These are the activations of a small neural network, seen along a few directions. Each row is one input.
Each table varies a few parts of the input and shows all the possible inputs, shuffled.
A made-up example of a description, with smaller parts first: one of 8 places around a ring, together with either a single point or one of 9 places along a line or (one of 3 separate values, together with one of 4 places along a line).
Shared parts are said once, and a part with two or three values counts as separate values.
In the rows, 128 means zero.

Other details of the inputs vary at random and push rows far along two fixed directions, the same in every table; ignore that.

A family of inputs:
r1: [124  79  86 170 149 112 106 115  53  91 135]
r2: [136 148 178 118 105 106 120 142 179 140 146]
r3: [104 189 151  88  72 145 128 175 188 154 131]
r4: [150 165 170 105  76 125 126 146 189 149 157]
r5: [ 92 140 132 133 122 111 111 107  90 100 100]
r6: [123 150 148 110  92 118 149 162 190 160 133]
r7: [ 83 112 121 158 123  52 116 106 126  87 122]
r8: [104 108 127 161 113  92  90 137  91  95 122]
r9: [109 169 153  85  76 139 116 134 151 164 115]
r10: [100 112 143 173 142  60  75  70  90  67  96]
r11: [100 137 142 123 116 135 119 125 121 132  97]
r12: [135 156 159  83  62 132 107 178 163 182 148]
r13: [ 84 124  99 134 123 112 108 113 126 109 124]
r14: [141  86 114 172 180 107 128  96 102  96 145]
r15: [129 132 148 143 126 107 100 101 130 125 110]
r16: [170 109  85 101 196 231 191 173 121 172 141]
r17: [125 159 161 107  69 122 107 179 149 156 139]
r18: [103 169 161 103  86 139 119 143 145 146 103]
r19: [ 73 130 128 135 111  78  85  82  86  87 100]
r20: [106 170 172  84  97 137 122 149 155 169 108]
r21: [ 81 104  97 180 114  47 110  86 101  52 122]
r22: [ 77  95 112 177 134  46 112  96 103  52 110]
r23: [ 55 111 121 178 132  70  80  73  77  69  81]
r24: [142 132 149 117 123 112 103 100 126 133 121]
r25: [155 102 114 154 156 119 133 103 104  94 153]
r26: [ 99 178 151  86  83 141 126 170 196 174 131]
r27: [101 179 144  80  79 130 120 160 169 143 136]
r28: [155  89 111 151 167 121 131  97 109 112 154]
r29: [148  90 120 163 182 126 118  90  76  91 106]
r30: [126 117 141 159 132  98 114 109 145 115 142]
r31: [193  92  85 122 184 211 214 168 135 176 148]
r32: [223 113 104 112 181 224 177 135 107 176 141]
r33: [100 137 147 115 123 127 117 124 113 127  99]
r34: [105 156 149  93  90 135 114 126 145 165 113]
r35: [145  91 112 174 180 127 117  85  84 100 107]
r36: [101 170 144  73  85 131 119 156 180 162 136]
r37: [217  96  97 115 200 207 169 117  87 162 140]
r38: [151  93 107 174 177 118 136  99  88  76 145]
r39: [105 103 102 156 170 130 125  95  56  87  98]
r40: [ 95 162 159 104  92 127 113 133 151 163 105]
r41: [209  94 105 125 214 205 172 123  93 171 135]
r42: [106 116 140 173 137  65  78  74  81  52  96]
r43: [ 94 103  77 170 166 130 125 113  86  73 114]
r44: [179  93  80 139 181 187 201 154 117 145 145]
r45: [105 175 162  83  79 126 114 135 138 148 115]
r46: [154 104 111 152 165 122 117  82  71  91 119]
r47: [123 133 122 120 106  97 142 133 141 115 140]
r48: [ 65 122  94 153 116  84  91  97 110  72 117]
r49: [ 96 133 119 136 116 118 110  99  92 106 105]
r50: [129 163 160  93  82 115 151 171 185 148 136]
r51: [ 97 167 147  97  90 143 125 168 182 149 122]
r52: [149 102 112 175 157 122 134 106 109  87 144]
r53: [ 91 165 144  95 101 120 118 155 171 149 128]
r54: [212  90  86 131 198 207 166 110  86 156 136]
r55: [170 110  81 105 203 227 191 169 120 178 144]
r56: [115 172 167  65  82 140 119 142 158 184 119]
r57: [109 116 111 137 109  88 131 117 145 119 134]
r58: [197  87  98 119 184 221 174 183 103 200 154]
r59: [123  83  77 157 160  95 144  98  88  84 136]
r60: [115 157 143 120  79 100 142 152 173 127 133]
r61: [215 107 107 127 192 222 177 138 104 164 130]
r62: [156 158 170  93  89 124 126 144 184 156 160]
r63: [226 117 108 116 187 232 185 145 109 179 137]
r64: [127 152 167  96  78 127 109 182 167 189 142]
r65: [197 107  85 113 180 200 215 168 122 165 156]
r66: [ 94 177 143  98  89 122 119 158 161 129 127]
r67: [154  95 105 160 154 125 130  98 113 103 152]
r68: [ 94 101  81 165 171 130 126 114  98  96 116]
r69: [145 157 182 110  88 130 129 156 199 154 144]
r70: [120 139 153 101  73 112  94 159 150 169 143]
r71: [166 104  56 122 190 222 184 148  98 150 148]
r72: [124 150 146  87  83 104 141 151 183 161 145]
r73: [ 87 129 133 131 134 106 107 102  99 120 100]
r74: [116 186 169  84  73 154 129 157 161 170 112]
r75: [210  83  92 154 206 207 187 138 107 140 159]
r76: [137 133 155 137 123 121 107 113 132 121 105]
r77: [ 84  99 132 168 110  72  74 124  93  86 114]
r78: [ 91 113 105 157 105  61 115  99 125  82 127]
r79: [129 109 145 156 141  97 116 111 128  90 136]
r80: [153 186 191  85  80 130 116 147 171 157 123]
r81: [109 125 124 139 115  96 139 133 156 130 131]
r82: [111 173 140  70  85 142 127 163 176 160 139]
r83: [102 102 134 188 139  55  91  83  98  39 127]
r84: [144 151 161 107  96 121 103 114 156 155 121]
r85: [ 81 111 124 163 123  49 114 107 123  76 117]
r86: [ 98 174 149  92  91 133 124 168 168 136 125]
r87: [146  95 120 172 165 124 133 109 122 107 141]
r88: [153  93 109 156 157 128 130  99 120 118 152]
Description of these inputs: one of 8 places around a ring, together with either a single point or (one of 2 separate values, together with one of 5 places around a ring).
Changing only the place on the ring of 8 turns r54 into r35. The same change can be made to r62. Which row results?
Answer: r2
Changing only the place on the ring of 8 turns r44 into r60. The same change can be made to r61. Which row results?
Answer: r63
A walk changes only the place on the ring of 5. It starts at r37 and steps to r19. List the rest of the walk in order.
Answer: r82, r59, r62
Which other rows agree with r14 in the place on the ring of 8? List them by row number.
Answer: r7, r15, r26, r30, r40, r41, r53, r64, r73, r81
A walk changes only the place on the ring of 8. It starts at r68 and steps to r51. List the rest of the walk in order.
Answer: r43, r3, r71, r48, r13, r26

A family of inputs:
r89: [148 108  91 150 184 144 159 105 126 104 142]
r90: [123 148 161 144  94  64  88  80 147  71 128]
r91: [135 152 115  71 137 213 176 189 163 195 145]
r92: [165 129 108 114 168 200 145 105  92 138 112]
r93: [123 101  87 168 189 138 143  93 112  97 122]
r94: [139 107 101 138 167 146 134  74  60 107  94]
r95: [140 156 138 107 100 102 154 125 170 126 139]
r96: [ 78 143 126 115  71  91  92 141 111 125 108]
r97: [121 134 158 149  81  59  69 102 128  87 148]
r98: [123 156 150 107 110 125 150 135 184 159 119]
r99: [ 57 131 129 156 102  74  99 121 155  89 123]
r100: [ 99 140 164 111  89  90  77 117 112 143 111]
r101: [ 86 133 131 109  93  99  99 149 122 143 116]
r102: [165  86 115 159 180 117 142  75  95 102 125]
r103: [121 128  79 111 150 194 165 152 109 141 132]
r104: [163  98 117 159 178 130 129  81 109  96 133]
r105: [110 151 163 103 108 107 104  98 129 131  94]
r106: [ 99 128 136 138  97 101  92 149 155 131 134]
r107: [197 147 156  90 147 210 162 147 179 198 139]
r108: [154 127 123 111 172 184 136 109 109 143 114]
r109: [140  90  86 142 166 141 179 137 122 128 149]
r110: [137 125 167 129  94  79  96 119 137 138 142]
r111: [109  79  79 166 172 126 157 117 102 112 127]
r112: [115 120 137 129  90  78 110 148 149 131 143]
r113: [100 101  82 128 164 145 158 130  93 127 119]
r114: [159  97 124 148 172 137 141  86 109 129 112]
r115: [111 122  73 143 174 155 141  92  78  90 107]
r116: [133 156 197 142 106 114 123 172 172 121 120]
r117: [130 122 129 161 165 169 137 147  76 101  91]
r118: [104 156 161 105  67  97  80 118 109 141 109]
r119: [100 121 131 145  73  43  94 129 132  90 140]
r120: [135 104  97 148 159 157 103  99  50 117 123]
r121: [ 86 168 131 105  96 110 128 111 130 122  96]
r122: [136  95  83 146 150 121 171 127 114 105 152]
r123: [124 167 142 115  96  99 131 122 180 106 144]
r124: [109  95  79 171 151 102 139 110 107  63 150]
r125: [138 137 166 124 104 127  92 134 151 158 140]
r126: [ 71 168 139 112 111 104 104 112 148 108 105]
r127: [164 113 140 172 159 138 148 151 113  90 128]
r128: [112 128 137 133  94  92  98 150 157 121 150]
r129: [138  98  93 156 176 113 161  93 112 100 130]
r130: [125 140 172 132  86  81  76 120 150 122 147]
r131: [156 145 170 108  72  92 110 134 150 148 153]
r132: [117 148 189 157 117 118 113 163 159 120 103]
r133: [129 114  88 120 184 162 168 112  97 137 110]
r134: [124 118 141 158 174 160 132 152  91 108  94]
r135: [179 144 124  76 135 213 199 200 198 204 177]
r136: [122 159 140  73  95 168 119 190 163 189 138]
r137: [150 145 163 121  94  83 121  96 151 111 129]
r138: [ 87 149 122 113  83 122  91 151 121 128 121]
r139: [141 153 109  67 118 207 193 184 146 200 133]
r140: [197 127 154  91 129 189 153 165 152 225 151]
r141: [114  97 111 155 161 124  84  93  61 105 119]
r142: [131  81  94 154 154 127 133 137 104 140 134]
r143: [171 153 140  85  85 159 145 195 186 178 175]
Changing only one part turns r102 into r114. The same change can be made to r128. Which row results?
Answer: r106
Changing only one part turns r138 into r143. The same change can be made to r139. Which row results?
Answer: r122
What do these inputs look like to the network?
Answer: one of 5 places along a line, together with either a single point or (one of 2 separate values, together with one of 5 places around a ring)
Which other rows does r93 become when the place on the line of 5 takes its other values? List them by row number.
Answer: r89, r115, r123, r126
Which other rows does r138 become when the choice among 2 separate values takes its other values? List them by row number.
Answer: r96
Which other rows agree with r136 in the place on the line of 5? List them by row number.
Answer: r91, r100, r101, r105, r108, r113, r126, r133, r134, r141
